A small network was shown many inputs. Here are its activations along a few directions, one row for each input.
Each table varies a few parts of the input and shows all the possible inputs, shuffled.
A made-up example of a description, with smaller parts first: one of 2 separate values, together with either a single point or one of 9 places along a line or (one of 5 places around a ring, together with one of 6 places along a line).
Shared parts are said once, and a part with two or three values counts as separate values.

Other details of the inputs shift rows strongly along two fixed directions, in all tables alike. That doesn't count.
These rows show it; all are for the same input, with only those details redrawn:
[24 9 39 8 5 -9 -14 9 14 2 -8 15 -14 2 -25]
[-31 0 -44 -16 -3 -9 12 -17 12 -17 -25 -17 25 -4 0]
[32 4 39 15 21 1 -15 15 -11 7 22 14 -30 -16 -12]
[2 10 16 -5 -15 -18 -6 -2 40 -9 -46 7 15 20 -35]
[-3 -6 -23 4 31 8 6 -2 -35 -2 40 -11 -17 -38 22]
[-13 -2 -30 -4 15 0 8 -7 -13 -9 10 -13 2 -21 10]

A family of inputs:
row 1: [-14 -3 -28 -18 4 11 16 -6 -15 -8 20 -19 6 -15 14]
row 2: [23 -9 44 10 -30 1 -2 9 13 -2 7 15 -15 23 -4]
row 3: [-31 18 -91 -1 14 -9 -11 14 -4 26 3 22 79 44 11]
row 4: [-4 -3 27 -4 -34 -10 -6 -1 39 -2 -43 4 15 33 -14]
row 5: [-7 -4 -20 -2 25 23 10 -2 -48 11 36 -15 -19 -31 32]
row 6: [33 9 39 16 21 8 -13 9 -19 17 14 12 -34 -13 -9]
row 7: [25 -2 47 16 4 16 -13 7 -20 24 16 10 -33 -2 13]
row 8: [17 -6 44 17 -25 6 -6 6 6 12 -6 16 -21 26 0]
row 9: [-36 -8 -40 -20 -26 3 18 -20 10 -14 -18 -24 32 8 18]
row 10: [-1 5 23 -12 -22 -12 -3 2 38 -6 -43 5 16 27 -28]
row 11: [-26 5 -47 -20 -7 -6 18 -18 13 -21 -18 -21 29 -5 -4]
row 12: [-22 -25 -26 1 -14 5 15 -7 -15 -7 21 -9 -4 -3 38]
row 13: [2 10 16 -5 -15 -18 -6 -2 40 -9 -46 7 15 20 -35]
Question: What do these inputs look like to the network?
Answer: either a single point or (one of 3 separate values, together with one of 4 places along a line)
Question: Change only the place on the line of 4 in row 13. List by row number the other rows that result.
Answer: row 4, row 10, row 12

A family of inputs:
row 14: [-10 13 -97 -14 52 32 18 -2 -69 15 66 -17 21 -53 32]
row 15: [61 -23 99 22 -6 8 -12 34 -16 6 78 26 -67 8 12]
row 16: [73 3 88 17 22 -18 -24 41 10 -11 65 32 -49 -7 -38]
row 17: [0 1 15 24 21 20 -20 8 -44 48 8 15 -22 11 31]
row 18: [-23 -4 -3 -29 -59 -3 8 3 49 -9 -39 -5 59 54 -6]
row 19: [-29 7 -26 1 -7 -46 -14 -17 61 -22 -78 3 37 19 -31]
row 20: [61 32 71 37 71 -5 -48 37 -33 44 28 44 -47 -2 -25]
row 21: [-20 -17 -1 7 -58 -8 20 -22 36 -23 -48 -1 6 32 -3]
row 22: [-32 -22 -90 10 31 1 35 -21 -42 -33 54 -24 -15 -72 35]
row 23: [-45 3 -23 -54 -8 22 40 -51 3 -30 -69 -74 -3 -59 -5]
row 24: [-38 -16 -5 3 -45 -23 -4 -24 44 -4 -80 -2 24 40 8]
row 25: [28 33 57 -4 -52 9 -13 7 45 31 -62 26 26 83 -42]
row 26: [-26 -10 -83 -20 40 10 15 9 -44 -12 79 -23 31 -55 30]
Question: What do these inputs look like to the network?
Answer: either a single point or (one of 2 separate values, together with one of 6 places around a ring)
Question: Change only the choice among 2 separate values in row 20. List by row number the other rows that result.
Answer: row 17

A family of inputs:
row 27: [64 7 101 23 12 11 -28 24 -19 18 50 18 -52 0 -9]
row 28: [-16 3 -34 7 -10 -9 -11 12 12 20 -9 23 46 47 4]
row 29: [63 6 101 25 19 -13 -28 34 4 6 39 30 -56 8 -28]
row 30: [-23 7 -25 -4 -16 -1 11 -16 13 -7 -46 -7 16 13 -10]
row 31: [56 30 39 17 62 6 -32 32 -38 30 61 25 -27 -17 -14]
row 32: [-20 -4 -16 -19 -21 4 9 -11 17 -1 -27 -18 16 7 9]
row 33: [-11 -5 -4 -25 -26 0 14 -2 21 -16 -21 -6 21 12 -9]
row 34: [-3 0 -14 0 -12 -3 10 -13 11 0 -25 -1 2 6 -4]
row 35: [-49 -37 -104 2 67 37 27 -14 -112 4 100 -41 -31 -106 97]
row 36: [-12 -4 -3 -1 -11 -16 -2 -7 24 -16 -18 -4 12 0 -6]
row 37: [-1 2 -8 -5 -18 -3 11 -3 20 -15 -14 5 8 12 -20]
row 38: [-15 -9 -11 -6 -7 -14 1 -9 20 -9 -29 -8 10 2 1]
row 39: [-26 3 -6 -15 -14 8 8 -11 8 2 -32 -15 15 7 1]
row 40: [-8 1 -16 1 -24 -5 10 -16 20 -15 -28 -1 19 10 -12]
Question: What do these inputs look like to the network?
Answer: either one of 2 separate values or (one of 3 separate values, together with one of 4 places along a line)
Question: Change only the choice among 3 separate values in row 39. List by row number the other rows that result.
Answer: row 30, row 35
